A small network was shown many inputs. Here are its activations along a few directions, one row for each input.
In each table, some parts of the input vary, and every possible input appears once, in random order.
A made-up example of a description, with smaller parts first: ring(5) and (point or ring(9) or (values(2) and line(6))).
Shared parts are said once, and a part with two or three values counts as separate values.

Other details of the inputs shift rows strongly along two fixed directions, in all tables alike. That doesn't count.

Table:
x1: [-92  -2  54  18  36  52 -25 -26  20 -36   4 -46]
x2: [  1  -7 -16 -23  46   1   2  -7  -3  15 -38 -26]
x3: [-26  93  -2  45 -86 -40 -60  64 -10   1  55 -15]
x4: [ 48   0 -21  -9 -13 -20  -5 -15  -3 -16  12  62]
x5: [-58  -5  53   4  61  52 -19 -37  19 -36 -11 -19]
x6: [-15 105  29   3 -54   7  -8  34 -38  -7  21 -21]
x7: [-31  91  -9  14 -79 -23 -22  65 -36  32  43 -44]
x8: [ 15 -54 -39 -18  12  14  19 -23  -4  -7  22  33]
x9: [ 60  -6 -19 -14  51 -19  -4 -11  -5  12 -40   9]
x10: [ 34   8 -31 -33  -4  -8  24 -17 -32  -8   8  35]
x11: [ 25 -14   1 -17  41  23   4 -34  -6 -31 -11  34]
x12: [-57 -25  50  26  45  15 -27 -18  45   9 -27 -49]
x13: [105 -40 -65  75 -32 -10  39  25 -83  38  -8 120]
x14: [ 33 -35  -2  -6  17 -12  21  -4  11  13 -33 -11]
x15: [ 22 -71 -11  -2  26 -14  19 -19  31  19  -9   4]
x16: [-33  -8  53   1 -13  33  16 -18   9 -30   4   0]
x17: [ 49 -16 -19   1 -34 -38   4  17   8  -5  12  41]
x18: [ 29  -4 -18 -27 -28 -17  39  25 -13  24  -1   4]
x19: [ 36  18 -35   7   2 -32 -45  13   1  -5   0  29]
x20: [-59  37  14   3   4  27 -12  20 -11  -7   7 -56]
x21: [  5 -58  45   3  35  -6  21 -17  42   6 -29  -6]
x22: [-56 -11  71  27   5  29  -5  -6  35   5 -21 -81]
x23: [ 43 -24 -45   7 -38 -36  -8  14   5   5  28  33]
x24: [-33 -21  61  10 -22  13   6 -11  22 -22   8  10]
x25: [ -9 -30 -27 -21  15  32  35 -14   3  -1  -8 -20]
x26: [ 15  -8  11 -29  38   8  14  -9  -5   8 -43 -13]
x27: [-21 -48 -22   2  23  10 -21 -17  16 -17   4  14]
x28: [-66  12  43   2 -38  31  22 -13   8  -8  26 -35]
x29: [-38  52  52  31 -11 -16 -38  18  22   9 -10 -35]
x30: [ 29  28 -61 -25  22  -3   6  11 -31   9   4   7]
x31: [ 17 -59 -29 -26  25  11  37 -15  10  29  -9 -18]
x32: [-48 -32  -1 -15  38  37   3 -24   1 -10   0 -25]
x33: [ -1 103  51  40 -75 -32 -51  41 -11 -10  29   6]
x34: [ -8 -15   9 -27 -19  11  39 -14  -9  -7   5  11]
x35: [ 13 -29 -30   3 -35 -14  15  -1  12  -1  40  46]
x36: [-66 -11  45 -13  46  46   2 -34  13 -26 -20 -32]
x37: [ 63  19 -15   0  -4 -48 -12   5   1  13 -12  30]
x38: [ -1 -38 -10  -5  44  11 -13 -35  27 -21 -13  33]
x39: [ 35   5 -44 -31 -20  -1  46  13 -21   9   5  23]
x40: [ 60   3 -64 -12  42 -33 -15   6 -14  25 -29  11]
x41: [-18 100  -6  33 -69 -37 -43  67 -27  28  36 -43]
Each input here is: point or (ring(5) and ring(8)).
A walk changes only the ring(8) part. It starts at x3 and steps to x27. List the rest of the walk in order.
> x1, x32, x20, x7, x41, x12

Table:
x42: [-46  18  36  32 -25   0 -17  27  24  14   6 -59]
x43: [ 24 -29   1 -38  15  12  12 -22  21 -25  -5  19]
x44: [ 48  45 -92   4 -35 -24  -8  52 -58  29  21  22]
x45: [-10 -24 -21 -25  51  21   3 -36   8 -23   0   4]
x46: [-32  34  66  31 -16 -18 -12  24  -2  21 -14 -27]
x47: [ 42  48 -87 -25 -51 -34  15  26 -49  23  34  11]
x48: [ 14 -37  16 -39  27  19  36 -22  22  -2 -29 -17]
x49: [-19  51  50  -7 -30  21  20  10 -11 -10   0 -42]
x50: [  1 -47 -17  16  53   7 -27 -18  19 -16 -21   9]
x51: [ 10 -42   6  -1  22 -20  -9 -19  29  -5 -17  24]
x52: [ -7  40  77  36 -26  -1  -7  28   2   6 -12 -35]
x53: [  3 -47 -21   4  29  -9 -21 -11  29 -10   2   5]
x54: [-61  29  22  -2 -32  17  -2  19  10   4  15 -63]
x55: [ 40  34 -58 -38 -63 -53  25  33 -28  31  32  28]
x56: [ 52  23 -46  -1 -55 -72  12  39 -13  40  17  31]
x57: [ -6 -16 -11 -30  33   7  12 -29  -2 -23  -5  23]
x58: [ -3 -16 -31   7  49  21 -21 -13  -6 -16  -9  15]
x59: [ 14 -30   5   8  32 -13 -15 -20  10  -7 -27  35]
x60: [-12  56  62  25 -18  18  -2  23 -21   3 -10 -31]
x61: [-41  29  35  42 -11   7 -24  32   2  14   0 -53]
x62: [  6 -10 -23   2  48  17 -18 -27  -4  -8 -11  22]
x63: [-10 -39 -30 -30  30   7  -5 -12  19 -21  13   2]
x64: [ -2 -32 -22 -33  30   6  -1 -26  21 -11  12   6]
x65: [-46  49  40 -11 -25   2  13  10 -20   6   5 -35]
x66: [ 31  -7   5  -1  36  24  -3 -26  -5 -20 -27  35]
x67: [ -1 -55   3   2  46   3 -15 -36  44  -3 -15  -1]
x68: [-63  -6  72  63 -99  52  56  23 -16   9  44   2]
x69: [-58  41  14   2 -21  27  -3  18 -15  -4   9 -62]
x70: [ 13 -22   4 -28  39  27  19 -35   9 -35 -16  14]
x71: [ 33 -38  13  -1  15  -5  -6 -18  32 -12 -19  20]
x72: [ 39 -28  12  10  27   2 -10 -20  14 -17 -28  29]
x73: [-40  50  34  26  -7  20 -18  14 -18  17  -3 -45]
x74: [ 74  24 -34   1 -59 -53  16  40  -7  26  14  23]
x75: [ -3 -34  -4 -38  23  -2   7 -21  17 -14   0  21]
x76: [ 57  53 -64  -5 -38 -52   6  43 -62  36  16  48]
x77: [ 53  22 -66   3 -52 -60   3  33 -10  42  26  13]
x78: [-34  35  50  36 -15  -1 -20  19   4  22   0 -48]
x79: [-16 -99  25  23 -10  43  39 -43  -8 -29  18  55]
x80: [-51  35  32  -7 -36  11   3   4  10  11  14 -58]
x81: [  6 -11  -2  -2  44   7  -8 -23 -11 -10 -22  39]
x82: [-13 -21 -39 -22  40  19  -2 -20   1 -29   4   4]
x83: [ 13 -27 -11  12  37  -4 -23 -21  17  -3 -11  17]
The inputs of x82 and x69 match in every part but one. If x79 is changed in the same way as x82 into x69, which row does it become?
> x68
The inputs of x42 and x53 match in every part but one. If x46 is changed in the same way as x42 into x53, which row does it become?
> x59
What is each input in this table made of?
> values(2) and (point or (line(4) and ring(5)))
Change only the values(2) part in x54. List by row number the other rows that result.
> x63
Change only the values(2) part in x73. List by row number the other rows that result.
> x62

Table:
x84: [ 64   2 -82  -9 -45 -28  32  18 -48  10  25  61]
x85: [-52  57  57  20 -12   6 -46   3  23 -18   6 -35]
x86: [ 64 -14 -84 -26 -43 -49  21  23 -12  11  39  51]
x87: [ 22  98   4  32 -61 -68 -32  68 -23  42  13 -10]
x88: [ 10 -72  -4 -29  47  23  45 -46  11   4 -30   6]
x89: [  4 -73   7  -1  60  29   8 -47  10 -18 -25  35]
x90: [ 13 -60  12 -19  50  24  25 -41   4 -18 -30  29]
x91: [ 12 -80   5 -13  59  19   4 -45  32 -24 -23  34]
x92: [  0 102 -10  26 -64 -26 -38  42 -36  -1  46   7]
x93: [ 58 -18 -91  -6 -38 -42   4  20 -21   6  34  70]
x94: [-54   2  32  -2  22  29  -3  -3  15   7  -9 -61]
x95: [  61 -124    6    7   83   12   28  -46   36   11  -70   20]
x96: [-48   1  37  -6  17   9 -15  -7  25  -7  -6 -58]
x97: [-59  61  55  -2 -29  18  -4  19  -1   3   0 -64]
x98: [-55  60  53  16 -19  30 -11  22 -15  -3   3 -49]
x99: [-65  45  42  26 -17   9 -45  14  17  -7  10 -48]
x100: [-37  23  59   0  32  37  -9 -10  12 -27 -23 -37]
x101: [ 64  -8 -97 -14 -45 -35  35  18 -28  29  40  49]
What is each input in this table made of?
> values(2) and (point or ring(8))
The inputs of x93 and x99 match in every part but the values(2) part. If x95 is changed in the same way as x93 into x99, which row does it become?
> x87
Change only the ring(8) part in x93. List by row number the other rows that result.
> x84, x86, x88, x89, x90, x91, x101
